These are the activations of a small neural network, seen along a few directions. Each row is one input.
In each table, some parts of the input vary, and every possible input appears once, in random order.
Descriptions start from the smaller parts, as in this example, which fits no table here: one of 3 separate values, together with either a single point or one of 11 places along a line or (one of 4 places along a line, together with one of 8 places around a ring).
Shared parts are said once, and a part with two or three values counts as separate values.
In the rows, 128 means zero.

Other details of the inputs shift rows strongly along two fixed directions, in all tables alike. That doesn't count.

A family of inputs:
r1: [176 152 159  90 223 174 188 165  89 191 147 139 103]
r2: [169 174  39  53 186 116 153 212  72 104 139 120 107]
r3: [ 79  77 171 171 104 159 121  94 183 162 110 169 140]
r4: [118 141  90 154  87  77  96 154 140  72 102  98 129]
r5: [115  99 139  85 192 199 170 138 119 205 147 192 125]
r6: [199 184  44  40 163  99 145 187  80 123 138 133  86]
r7: [113 115 200 191 107 145 111  90 149 146 128 128 155]
r8: [ 98 105  65 116  73  76 110 114 184  87 108 161 114]
r9: [142 101 157 141 123 159 116 108 103 194 142 117 119]
r10: [127 113 190 146 150 193 124 107  93 188 147 136 150]
r11: [111 142  99 147 101  83 122 146 154  64 103  96 126]
r12: [119 128  88 132  79  73 112 120 148  73 113  97 117]
r13: [134 144 101 133  70  66 100 104 156  73 121 116 136]
r14: [ 73  78 201 192 100 168 110  74 143 134 128 105 165]
r15: [152 141 169 105 195 187 163 130  87 188 160 148 141]
r16: [141 160  96  86 169 112 157 155 112  84 133 121 126]
r17: [126 136 101 133  84  67 113 105 157  66 118 105 121]
r18: [111 112 194 189  99 150  94 100 136 152 121 123 145]
Each input here is: one of 3 separate values, together with either a single point or one of 5 places around a ring.
The inputs of r5 and r8 match in every part but the choice among 3 separate values. If r16 is changed in the same way as r5 into r8, which row does it become?
> r17
Change only the choice among 3 separate values in r11. List by row number the other rows that result.
> r12, r14
Change only the place on the ring of 5 in r11. List by row number the other rows that result.
> r1, r4, r7, r18

A family of inputs:
r19: [170 165  71  85 173 110 148 200  96 119 129 122  94]
r20: [ 53  93 137 188  52 104  84  72 181  50 108 115 175]
r21: [146 121  42  67 108  81 137 139 143 119 128 142  82]
r22: [110 147  70 146  53  48  77 136 140  29 106  82 136]
r23: [100 119 164 203  43  78  79  72 180  78 102  89 147]
r24: [167 157 129  98 151 120 150 129 104 131 138 121 118]
r25: [115 102 180 164 136 172 132 127 126 178 128 129 134]
r26: [179 146 117  81 161 150 146 147  92 189 146 150  96]
r27: [157 146 139 102 165 134 156 131 107 140 146 136 125]
r28: [138 113 184 163 125 165 121 118 109 183 133 110 122]
r29: [120 105 210 165 147 176 140 100 141 190 136 137 140]
r30: [ 94 112 174 173  97 127 117  76 163 112 127 126 158]
r31: [157 144  84  52 191 147 167 177 106 167 134 181  95]
r32: [108  99 206 160 156 182 145 103 149 185 130 148 135]
r33: [131 107 213 167 145 170 132  96 132 191 138 130 135]
r34: [124 158  26 102  80  47 106 156 163  41 104 137 120]
r35: [114 145 100 111 131 100 144 133 152  72 121 138 131]
r36: [ 94  96 162 181  92 137  88  97 129 131 122 105 155]
r37: [105 100 171 154 138 177 123 116 112 176 138 125 146]
r38: [174 150 128  79 175 160 152 144  72 163 157 122 119]
r39: [153 141 119  80 186 168 164 153  86 158 155 140 130]
r40: [ 80  89 167 187  99 145 111 109 160 127 104 125 142]
r41: [150 140 112  97 156 138 138 139  95 127 142 123 133]
r42: [109 151  45 102 128  89 125 174 131  55 110 123 122]
r43: [150 155  50  90 113  75 118 157 132  90 119 142 109]
What is each input in this table made of?
> either a single point or (one of 4 places along a line, together with either a single point or one of 5 places around a ring)
Change only the place on the ring of 5 in r19. List by row number the other rows that result.
> r27, r33, r36, r41
Change only the place on the line of 4 in r37. List by row number the other rows that result.
> r22, r36, r42
Change only the place on the ring of 5 in r28. List by row number the other rows that result.
> r22, r23, r24, r38
Start at r31 and move only the place on the line of 4, one step at a time. The first step leads to r34. Which rows follow, in order?
> r43, r26

A family of inputs:
r44: [140 129 179 150 171 166 146 147  99 167 130 106 128]
r45: [ 81 107 137 192  73 101  94 111 180  98  95 126 143]
r46: [143  90 209 178 108 177 109  92 112 236 137 119 117]
r47: [ 87 109 105 143  93 113 101 119 144  91 116 135 154]
r48: [147 176 112 110 144  93 145 135 127  69 134 101 131]
r49: [126 153  81 111 136 106 124 158 102  67 129  93 142]
r50: [162 145 138  80 192 154 175 140 116 173 149 168 116]
r51: [ 73  55 188 162 112 200 113  75 147 193 141 153 148]
r52: [145 136  69 106  88  96  93 128 104 109 131 107 115]
r53: [122 129  91  99 113  88 142 120 173  88 122 154 118]
r54: [100 129 110 142 106 119 108 131 123  79 123 118 154]
r55: [201 149 135  77 165 141 151 122  88 195 156 139  94]
r56: [111 132 168 163 102 118 118  86 159  94 125 124 154]
r57: [171 169 102  86 196 142 168 205  91 142 129 134 100]
r58: [112 114  95 121 121 108 133 151 158 118 102 144 107]
The inputs of r53 and r58 match in every part but one. If r50 is changed in the same way as r53 into r58, which row does it become?
> r45
What is each input in this table made of?
> one of 3 separate values, together with either a single point or one of 4 places along a line
Change only the choice among 3 separate values in r54. List by row number the other rows that result.
> r56, r57
